Each row below holds a small network's activations on one input, seen along a few directions.
In each table, some parts of the input vary, and every possible input appears once, in random order.
A made-up example of a description, with smaller parts first: values(2) and (point or ring(11) or (ring(5) and line(6))).
Shared parts are said once, and a part with two or three values counts as separate values.

Table:
r1: [-11 -21  31 -13 -35  -7  -6   8 -12 -14   0  -8   8  21  34]
r2: [ 35 -11 -36  36  15  -2  25  -2  10  10   8  13  -8  10  -9]
r3: [-15  19   3 -26  23   8  -7 -22  -5  13 -24  -6   0 -19 -24]
r4: [  0   1 -37  48   7  -6  29   5  15  15  14  30 -12   2  -7]
r5: [ -2 -23  10   3 -32   1  22  26 -27  19   5 -13  15  -2  -7]
r6: [ 27  -7 -23  20   0  -8 -13 -17  33 -27  12  17   3  17  21]
r7: [ -3  35  15 -40  28   3 -42 -12   3 -18  -5 -27  -3   1   0]
r8: [ 49   4 -16   6  12 -11 -35  -5  29 -28  17   6 -17   9  34]
r9: [  8 -21  29 -33 -28  -3 -32  21 -10 -21  14 -18 -12   9  40]
r10: [-23  22  18 -19  19   8 -25 -29  -7 -20 -14 -11  14   1 -13]
r11: [-31  -6  10  19 -36   6  30  41 -22  19   0  10  13  -9  -7]
r12: [ 34 -13 -35  21   4  -5  10 -17  32   0  -3  12 -18  -1  14]
r13: [-17  17  10  -6  31   9   8  -7 -14  19 -12  -8   9 -12 -53]
r14: [-52  26   6   5  31  11  21   1 -13  23 -11   9  10 -23 -40]
r15: [  1 -23  13 -22 -38  -3  14  10 -12   9  -3  -5  -1  -4  18]
- What do these inputs look like to the network? => values(3) and line(5)
- The inputs of r7 and r8 match in every part but the values(3) part. If r3 is changed in the same way as r7 into r8, which row does it become? => r12
- Which other rows does r10 become when the values(3) part takes its other values? List them by row number. => r1, r6
- Which other rows does r14 become when the values(3) part takes its other values? List them by row number. => r4, r11

Table:
r16: [-44  12  23  -9   0   4 -12   7 -12 -11   0   6  11  -7  -3]
r17: [ 13 -12  -7  19 -12  -7  -2   6  12 -21  18   6   1  24  28]
r18: [ 34 -28 -13  -3 -18  -9   8  -8   8   2   4   3 -11   2  22]
r19: [-11  22  17 -27  10   6 -11   6 -17   6  -7 -23   3 -11 -13]
r20: [ 36  -8 -10   8   8  -4 -18  -4  14 -23  12  -2  -8  15  16]
r21: [-18   3  18 -27 -10   7   3  -5 -12  10 -21 -17   8 -11 -12]
r22: [ -5  19 -44  45  42   7  37  -7  12  33   2  21  -6 -17 -61]
r23: [ 33 -17 -18  -3 -20  -5  -2  -9  16  -6   2   8  -6   4  23]
r24: [-17  -9  20 -29  -7   8  13   1 -22  18 -19 -16   0  -8 -17]
r25: [-26  27  20 -27  23   7 -21  -5  -6  -6  -2  -7   3  -8  -7]
r26: [-27   9  21  -8 -15   7  -1  19 -23   3  -4 -11  12 -11  -8]
r27: [-20   0  24 -23  -4   3  -5 -17 -11   0 -20 -13  18   1 -14]
r28: [  2   0 -10  21  -9 -11 -11   4  17 -20  13  14  -9  20  33]
r29: [-32   9  23 -26   4   4  -6 -16   0  -5 -17  -5   8  -9  -4]
r30: [-15  12 -30  61  23   3  54   7   3  32  -1  39   7 -11 -45]
r31: [-11   9  18 -29  11   5  -3  10 -27  17  -5 -22  -5  -8 -20]
r32: [-30   5  26  -6  -9   6  -8   6 -21  -4   0  -6  21   2 -10]
r33: [-13   6 -46  46  30   8  54 -17   7  39 -16  26   5 -18 -44]
r34: [ 20 -20  -7  14 -21  -9   8  20   8   2  19   5  -9   9  25]
r35: [-14  18  21 -24  15   3 -18  -6 -16  -4  -5 -17  12   2 -17]
r36: [ 26 -19 -10   4 -12  -6  -3 -22  14 -19   2   3  -1  16  25]
r37: [-28  -5  25 -10 -13   9   9  24 -30  15  -1  -8   3  -9 -13]
r38: [ 16  -7 -13   6  -8  -9 -10 -23  22 -17  -2  11 -11  10  32]
r39: [ 19 -10 -13  14 -21  -8  -1  19  14 -10  17   8  -4  12  27]
r40: [ 44 -17 -12   2   2  -8 -10   9  11   0  14  -7 -16   0  14]
r41: [ 25   5 -11   9  11  -3 -25  -6  22 -20   9   7 -16  10  24]
r42: [ 43  -5 -15   2   1  -4 -17   9  16 -11  11  -1 -12   2  17]
- What do these inputs look like to the network? => values(3) and (point or (values(2) and line(4)))
- The inputs of r23 and r39 match in every part but the values(3) part. If r38 is changed in the same way as r23 into r39, which row does it become? => r28
- Which other rows does r34 become when the values(2) part takes its other values? List them by row number. => r37

Table:
r43: [ 15 -13 -23  23 -10  -7  25  12  12  13  10  14 -11   3   9]
r44: [ 10  -4   9 -11 -12  -4 -15  -1   1 -17   2 -15   5  16  21]
r45: [  1 -11  16  -7 -23  -3 -16   7   2 -19   6   0   6   7  21]
r46: [ 18  -1 -25  27   2  -4  12  -6  12   0   5  10  -2  12   0]
r47: [ 16  10 -21  22  23  -3  -3  -8  21  -6   4  14 -13   3   5]
r48: [-43  17  25  -8  20  12  12  15 -35  24  -6 -11  13 -14 -49]
r49: [ 23  -9   9 -24  -4  -4 -20  -9   3 -13   1 -11  -3   5  17]
r50: [ 10  -8 -21  30  -4  -3  13   2  12  -1  10  21   3   0   4]
r51: [ 10 -20  10 -10 -27  -4  -5  14  -8  -4   5  -7 -10   6  29]
r52: [  5   8   8 -22   3  -3 -33  -4   8 -21   7  -9  -9   6  23]
r53: [-40  28  16 -20   7  15   9   5 -23  23 -24 -12  18 -28 -41]
r54: [ 29 -10 -26  16  11  -2   6 -12  18   2   3   8  -9  -2  -5]
r55: [-54  13  22 -17  15  10  16 -15 -22  18 -23  -4  11 -13 -34]
- What do these inputs look like to the network? => values(3) or (values(2) and line(5))
- Which other rows belong to the same alternative as r53? List them by row number. => r48, r55

Table:
r56: [-18  23  -7  12  29   5   2 -10   4   3  -3   9   1  -3 -24]
r57: [ -8  13 -10   3  29   5   9 -22   3  11 -13   2   2 -10 -29]
r58: [-26   8  -3  17  -1   4  21  14 -10  16   1  10   8  -9 -20]
r59: [ 40 -24 -17  12 -15  -9  -4 -12  18 -14   8   1  -5  19  25]
r60: [-33  -7  22  -9 -17   4  13   7 -19   8  -8  -3  12  -3  -6]
r61: [ 46 -16 -22   2 -10 -10  -8   3  23  -9  14   4 -21   7  34]
r62: [-15   8  -2  12   4   5  18  19 -13  20   0   2   4 -11 -24]
r63: [ 30 -15 -22  14 -15 -12  -4  -6  28 -16   9  16 -16  12  44]
r64: [-23   1  23 -12  -8   4   3  22 -25  10   1 -12   5  -4 -10]
r65: [-22  -9  20 -15 -15   6  14   5 -23  14 -12  -9   8  -6 -12]
r66: [ -8   3  -3   5   4   6  22  10 -13  26  -6  -1   4 -14 -27]
r67: [ 46 -20 -14   9 -10  -9  -7   0  13 -14  16  -3  -6  18  21]
r68: [-17  19  25 -31   9   6 -24   3 -12  -8  -6 -20   4  -5  -5]
r69: [-26  12  25 -29   1   5 -17 -13  -8  -9 -13 -11  12  -4  -2]
r70: [-28  19  26 -26   3   6 -23  -2 -10 -11  -6 -12   9  -3  -1]
r71: [-18  16  -8   9  26   3   9 -20   7   6 -10  10   5  -6 -25]
r72: [-35   1  23  -7 -13   4   6  16 -22   6   1  -3   9  -2  -5]
r73: [ 39 -15 -12  16  -7  -8 -14   7  14 -20  22   3  -4  19  24]
r74: [ -3  17  -8  -1  33   6   3 -13  -1  12  -7  -3  -1 -10 -30]
r75: [ 39 -11 -19  11  -6 -10 -15  10  24 -15  20  10 -20   8  35]
r76: [ 30 -18 -15  19 -15 -10  -4  -8  20 -22  10  10   0  24  32]
r77: [-15  -4  22 -19  -9   4   8  15 -25  16  -5 -14   4  -6 -13]
r78: [ 28  -9 -18  19 -10 -11 -13   4  27 -20  17  16 -18  10  42]
r79: [-14  -2  -6   9  -3   7  29   1 -11  23 -13   5   7 -14 -26]
r80: [ 40 -21 -25   5 -14 -10  -5  -8  27  -9   7   7 -21   8  38]
r81: [ -9  22  -8   7  33   6  -1  -5   0   6  -2   1  -2  -6 -28]
r82: [-10  14  24 -36   9   5 -21  -6 -14  -2 -11 -22   3  -8 -10]
r83: [-25   1  -3  14  -5   4  29   3  -6  19  -8  11  11 -11 -21]
r84: [-16   8  22 -35   4   6 -17 -15 -12  -4 -17 -16   7  -8  -9]
r85: [ 28 -13 -12  24 -11 -10 -11   1  17 -24  18  11  -1  22  30]
- What do these inputs look like to the network? => ring(5) and (values(2) or line(4))
- The inputs of r64 and r65 match in every part but the ring(5) part. If r62 is changed in the same way as r64 into r65, which row does it become? => r79
- Which other rows does r78 become when the values(2) part takes its other values? List them by row number. => r85
- Which other rows agree with r74 in the ring(5) part? List them by row number. => r61, r66, r67, r77, r82
- Which other rows does r70 become when the line(4) part takes its other values? List them by row number. => r56, r58, r72
